Each row below holds a small network's activations on one input, seen along a few directions.
Each table varies a few parts of the input and shows all the possible inputs, shuffled.
Descriptions start from the smaller parts, as in this example, which fits no table here: one of 6 places along a line, together with either a single point or one of 9 places around a ring or (one of 3 separate values, together with one of 5 places around a ring).
Shared parts are said once, and a part with two or three values counts as separate values.

Other details of the inputs shift rows strongly along two fixed directions, in all tables alike. That doesn't count.

Rows:
r1: [-28  46  27 -36   5  13  46  71   8  -3 -25]
r2: [ 32 -29  20  22 -17 -58  -3 -74  12  20  13]
r3: [-46  -1 -17 -21  45  -3 -75 -11 -67  10  32]
r4: [-12   9 -34 -45  21 -19 -51  -9 -64 -22  49]
r5: [ 38 -42  -6  15 -10 -41   0 -46  32  26  18]
r6: [ 25 -39  24  52 -26 -10 -25 -89   9  28  -4]
r7: [ 43 -22   8  19 -34   2  45 -45  18   8  10]
r8: [ -3 -27 -14  -6  26 -32 -66  42 -40 -21  43]
r9: [ 17 -27  -6 -35   5 -29 -45  12 -74 -48   9]
r10: [-19  17 -16   7   9  48  18  64  17 -11 -30]
r11: [-20  54  22 -25  -5  18  33  66   0 -18 -42]
r12: [ -1  20  -2   6 -12  -4  29   4  49  -2 -16]
r13: [ 44 -42  19  26  -9 -19  33 -66  24  47   5]
r14: [-15  55  18 -23 -32  39  47  53  13 -44 -36]
r15: [ 13  18   1   8  -6  33  53  -2  62  11 -44]
r16: [-12 -35  12 -11  31  -2 -54  20 -79  -2  17]
r17: [-26   1 -31 -52  29 -31 -52  -2 -63  14  28]
r18: [ 31 -25  11  15 -39 -24  29 -46  23   2  21]
r19: [-11  11 -10  37 -18  11  17   5  49  -5  -1]
r20: [ 10 -33 -22  -1  34 -10 -58  41 -53 -16  35]
r21: [ 30 -18   9  20 -41 -38  14 -60  18 -12  19]
r22: [ 12   4  14   2 -10   7  38 -13  21  13 -31]
r23: [-37  56 -36 -30  28  41  45  26  42  14 -16]
r24: [-35  -7 -54 -15  50  -9 -64  13 -53 -10  49]
r25: [  5  18  -4 -23  16  30  26  55  16  -1 -20]
r26: [-38  24  30  -6   5  31   0  43  -4   2  -9]
r27: [  5  22  -3  40 -14  32  20  12  48  -1 -19]
r28: [ 45 -28  -1  29 -16 -32  -9 -69  36  10  -4]
r29: [-29  11  16   0   7  44   4  28 -22  -2 -35]
r30: [-21   8  25  29 -21  12   3 -23  22  12 -12]
Each input here is: one of 5 separate values, together with either a single point or one of 5 places around a ring.
Changing only the choice among 5 separate values turns r5 into r18. The same change can be made to r12. Which row results?
Answer: r21
Which other rows agree with r2 in the choice among 5 separate values? List them by row number.
Answer: r1, r11, r13, r17, r22
Change only the choice among 5 separate values in r9. List by row number the other rows that result.
Answer: r10, r15, r22, r29

Rows:
r31: [-13   7  -2 -22  17  18  -5  48 -25 -13  -5]
r32: [ 12 -10 -20 -16   8 -32 -23 -14  -8   2  28]
r33: [ 38 -59  18  23   2 -37 -27 -57 -20  12   6]
r34: [-17  19  -7  30  -9  36  35 -26  33  35  -7]
r35: [10 -7  2 24 -5  6  2 -8 26 -7 -9]
r36: [ 12   0  16  19 -34 -17  44 -36  29  10   7]
r37: [ -5  10  -2  -6   8  25  11  41  -2   1 -16]
r38: [ 19 -35 -20  -3  20 -37 -57 -11 -35 -10  30]
r39: [-11  25 -17 -22   1  19  18  31  15  -6  -4]
r40: [ 10 -14  -8 -13  -1 -18   9 -30   5   9  13]
r41: [  4  14  -1  12  -6   8   9  13  15 -17  -3]
r42: [ 30 -46 -14  22   6 -35 -38 -41 -16  13  20]
r43: [-57  36  -4 -29  28  36 -18  71 -34 -13  -4]
r44: [  8   9  17  11 -29   3  33 -18  27   4 -11]
r45: [-16  11 -15  13   4   8  -3 -49  18  28   5]
r46: [ 19   0  18  19 -21   6  35 -39  34  23 -17]
r47: [ 18 -21  -5   9  -1  -3  13 -36  14  14   9]
r48: [-18  41  -6 -19  -2  10  30  46  16 -24 -10]
r49: [-32  31  10 -34   1  15  -7  80 -34 -38 -16]
r50: [-14  13  24  -1  -8  17   2  48   2 -18 -24]
r51: [ -4   5 -15 -17   1   5  18   7   0   7  -2]
r52: [-12 -20 -14   3  23 -16 -63   2 -51  -5  20]
r53: [ -6  15  22  -5   1  24  25  26   7   3 -32]
r54: [ -3 -30  -7   9  10 -19 -39 -59 -10  26  25]
r55: [ 3  7 -7 11 -4 19 19 11 28  6 -9]
r56: [ 16   6   6  32 -13  14  22  -8  42   4  -6]
r57: [  3 -12 -17 -29  15 -43 -67  15 -63 -39  30]
r58: [-11  22  22   0 -10  21  18  40   7 -14 -20]
r59: [ 14   5  23  12 -26   2  50 -49  49  27 -13]
r60: [  4 -24   2 -31  20 -34 -46   4 -69 -20  13]
What do these inputs look like to the network?
Answer: one of 5 places along a line, together with either a single point or one of 5 places around a ring
Changing only the place on the line of 5 turns r38 into r39. The same change can be made to r46. Which row results?
Answer: r60
Which other rows agree with r43 in the place on the line of 5? List them by row number.
Answer: r31, r53, r55, r56, r58
Change only the place on the ring of 5 in r35. List by row number the other rows that result.
Answer: r33, r37, r42, r50
Change only the place on the line of 5 in r34. List by row number the other rows that result.
Answer: r43, r45, r52, r54
